Here are a small network's activations along a few directions, averaged over the inputs that share one value of a field.
Values that are neighbours, or in one group, have similar rows; names and order tell nothing.
In the rows, zero is written as 500.
Random noise pushes rows far along 10 fixed directions. That doesn't count. These rows show it; they differ only by the noise:
[442 496 415 616 517 527 459 503 508 427 544 583 444 515 540 520 556 392
 506 550 345 564 446 488]
[506 498 454 511 506 555 470 574 392 500 486 467 560 443 511 486 488 608
 529 487 514 388 479 603]
[588 441 548 551 482 561 426 537 302 522 362 358 549 432 430 505 529 598
 517 434 424 402 510 613]
[558 540 543 490 491 497 470 460 501 359 542 460 509 558 603 473 511 377
 410 522 436 533 530 513]
[592 475 584 490 463 503 446 457 521 429 474 440 519 583 522 414 579 368
 385 518 412 522 567 561]
[504 553 514 597 564 510 502 462 542 424 505 513 453 429 412 549 645 438
 451 448 403 627 492 453]
[523 589 552 384 528 464 501 484 351 541 415 419 474 490 477 465 454 617
 536 406 767 565 476 427]
[558 390 432 432 484 423 409 410 565 445 543 545 373 490 535 648 489 502
 697 405 448 413 455 491]
[497 482 442 447 452 437 541 481 599 631 444 542 566 419 339 496 486 602
 597 429 557 453 455 550]
[579 662 592 448 500 519 503 508 429 488 406 350 648 401 433 443 486 614
 415 456 604 511 502 559]
[430 568 506 515 447 527 560 515 419 548 470 496 621 544 486 510 328 489
 571 577 437 509 362 473]
[539 600 662 421 538 612 390 514 498 440 504 434 532 646 527 401 582 437
 432 619 506 543 458 509]


Muku, 20 values:
t12: [544 574 451 431 471 539 369 542 506 431 529 448 580 442 662 485 403 599
 494 633 465 387 435 615]
t9: [572 526 398 375 511 392 449 394 721 371 637 540 404 445 649 593 483 504
 528 480 592 442 537 474]
t2: [501 543 453 617 512 439 554 458 445 430 464 481 427 468 525 486 560 414
 375 380 568 644 608 446]
t1: [500 577 429 476 432 453 495 465 548 510 452 475 578 469 540 476 359 517
 507 567 496 521 417 514]
t5: [418 536 401 613 460 584 527 580 520 459 588 559 600 535 529 501 449 450
 518 611 325 418 427 588]
t10: [555 351 445 530 435 410 604 481 441 549 453 492 530 481 466 487 430 509
 499 370 506 430 576 571]
t13: [503 425 438 544 424 458 365 533 526 495 438 556 428 574 608 298 580 381
 376 602 427 605 577 587]
t6: [599 522 593 403 549 541 503 491 649 485 565 425 481 489 438 501 657 553
 415 460 641 408 596 547]
t11: [515 496 514 322 563 449 496 485 473 490 554 515 409 553 579 436 559 560
 481 395 856 477 624 472]
t7: [451 538 383 418 531 491 499 534 575 626 531 558 461 442 455 472 534 692
 571 436 827 404 542 540]
t3: [574 393 495 493 507 421 420 461 576 537 436 498 394 367 450 587 592 590
 554 379 485 467 596 496]
t17: [412 493 433 628 516 518 475 531 409 563 426 529 444 524 523 451 572 467
 449 538 517 575 524 452]
t8: [497 490 514 513 512 545 586 490 645 443 659 554 513 538 455 528 529 407
 472 531 433 447 493 511]
t16: [596 503 489 562 482 466 316 443 481 475 332 404 437 398 537 503 573 517
 448 470 427 552 580 519]
t18: [463 547 505 366 585 578 485 627 480 470 670 547 490 485 608 549 431 692
 598 560 638 375 438 502]
t14: [505 583 581 453 543 430 595 456 504 466 496 477 512 494 533 448 503 430
 362 427 656 638 612 407]
t15: [530 557 468 382 533 586 381 654 537 525 530 472 569 371 572 442 505 789
 519 561 654 287 518 668]
t4: [413 507 391 578 572 529 489 572 487 458 568 596 462 463 537 464 576 496
 470 555 465 546 500 510]
t19: [620 375 634 303 562 492 380 518 592 434 598 480 405 540 573 534 614 564
 545 417 611 346 629 552]
t20: [511 352 597 397 504 530 474 494 410 568 494 467 412 664 555 513 431 509
 581 554 538 423 502 430]
Each value of Muku is a pair of two hidden parts, and every pair occurs once (5 first parts, 4 second parts).
Changing only the second part turns t10 into t4. t11 has the same second part as t10; what does that change turn t11 into?
Answer: t14
Changing only the second part turns t16 into t17. t20 has the same second part as t16; what does that change turn t20 into?
Answer: t9
Changing only the second part turns t13 into t5. t3 has the same second part as t13; what does that change turn t3 into?
Answer: t7
Changing only the second part turns t19 into t2. t18 has the same second part as t19; what does that change turn t18 into?
Answer: t8

Tem, 20 values:
n5: [513 432 434 600 529 485 579 524 414 399 583 530 492 472 539 523 542 436
 438 361 486 463 615 571]
n1: [473 287 375 673 370 451 666 488 402 635 427 536 482 538 373 456 489 380
 467 423 398 449 570 551]
n2: [622 447 359 528 336 485 327 506 330 440 381 380 536 464 642 414 392 523
 516 504 408 363 492 741]
n19: [492 432 555 441 563 489 519 440 638 470 591 584 467 605 465 587 577 404
 580 456 431 481 485 447]
n4: [608 583 537 497 553 514 416 448 529 313 528 394 468 364 573 601 515 532
 471 508 416 502 489 487]
n12: [408 361 157 700 416 272 427 396 542 679 286 677 270 398 410 435 602 402
 540 379 553 720 547 439]
n13: [586 305 469 408 544 338 464 423 594 378 572 595 231 650 616 376 721 307
 388 358 658 621 700 458]
n10: [504 513 684 431 536 530 544 498 426 519 502 434 471 578 513 544 452 517
 505 486 590 512 556 378]
n6: [443 437 569 533 360 439 608 419 496 783 304 477 644 541 325 537 285 472
 590 526 399 521 416 438]
n8: [568 513 544 470 482 491 259 318 531 489 360 451 288 577 474 584 571 411
 607 539 430 649 380 356]
n3: [457 507 530 481 563 555 573 581 450 502 549 494 589 467 505 453 518 558
 467 526 508 467 505 551]
n14: [591 213 552 477 407 515 344 590 406 684 314 451 492 542 378 374 574 609
 562 521 389 318 588 692]
n11: [473 419 392 514 593 651 479 680 462 523 606 572 505 458 506 459 628 674
 502 540 551 295 475 654]
n9: [400 539 439 420 494 488 518 468 730 589 609 675 466 627 427 505 519 441
 637 538 627 497 406 453]
n15: [495 374 446 476 553 502 480 574 510 535 554 549 382 431 481 524 560 641
 571 454 538 420 550 545]
n20: [587 340 568 617 488 541 377 490 199 443 357 332 482 423 539 679 488 553
 605 403 265 375 513 523]
n18: [398 618 362 335 585 504 531 580 578 637 557 574 482 413 497 396 507 776
 516 502 950 445 499 494]
n7: [408 704 510 510 516 569 474 540 647 490 577 552 551 492 549 453 467 491
 457 695 488 613 411 430]
n16: [542 555 582 591 506 605 529 585 403 457 461 416 652 453 396 466 544 502
 430 499 363 493 465 602]
n17: [377 318 385 710 536 502 559 564 381 518 552 642 343 459 526 654 549 482
 601 434 291 503 535 423]
Each value of Tem is a pair of two hidden parts, and every pair occurs once (5 first parts, 4 second parts).
Changing only the second part turns n7 into n8. n17 has the same second part as n7; what does that change turn n17 into?
Answer: n19
Changing only the second part turns n15 into n2. n10 has the same second part as n15; what does that change turn n10 into?
Answer: n9
Changing only the second part turns n11 into n4. n13 has the same second part as n11; what does that change turn n13 into?
Answer: n3
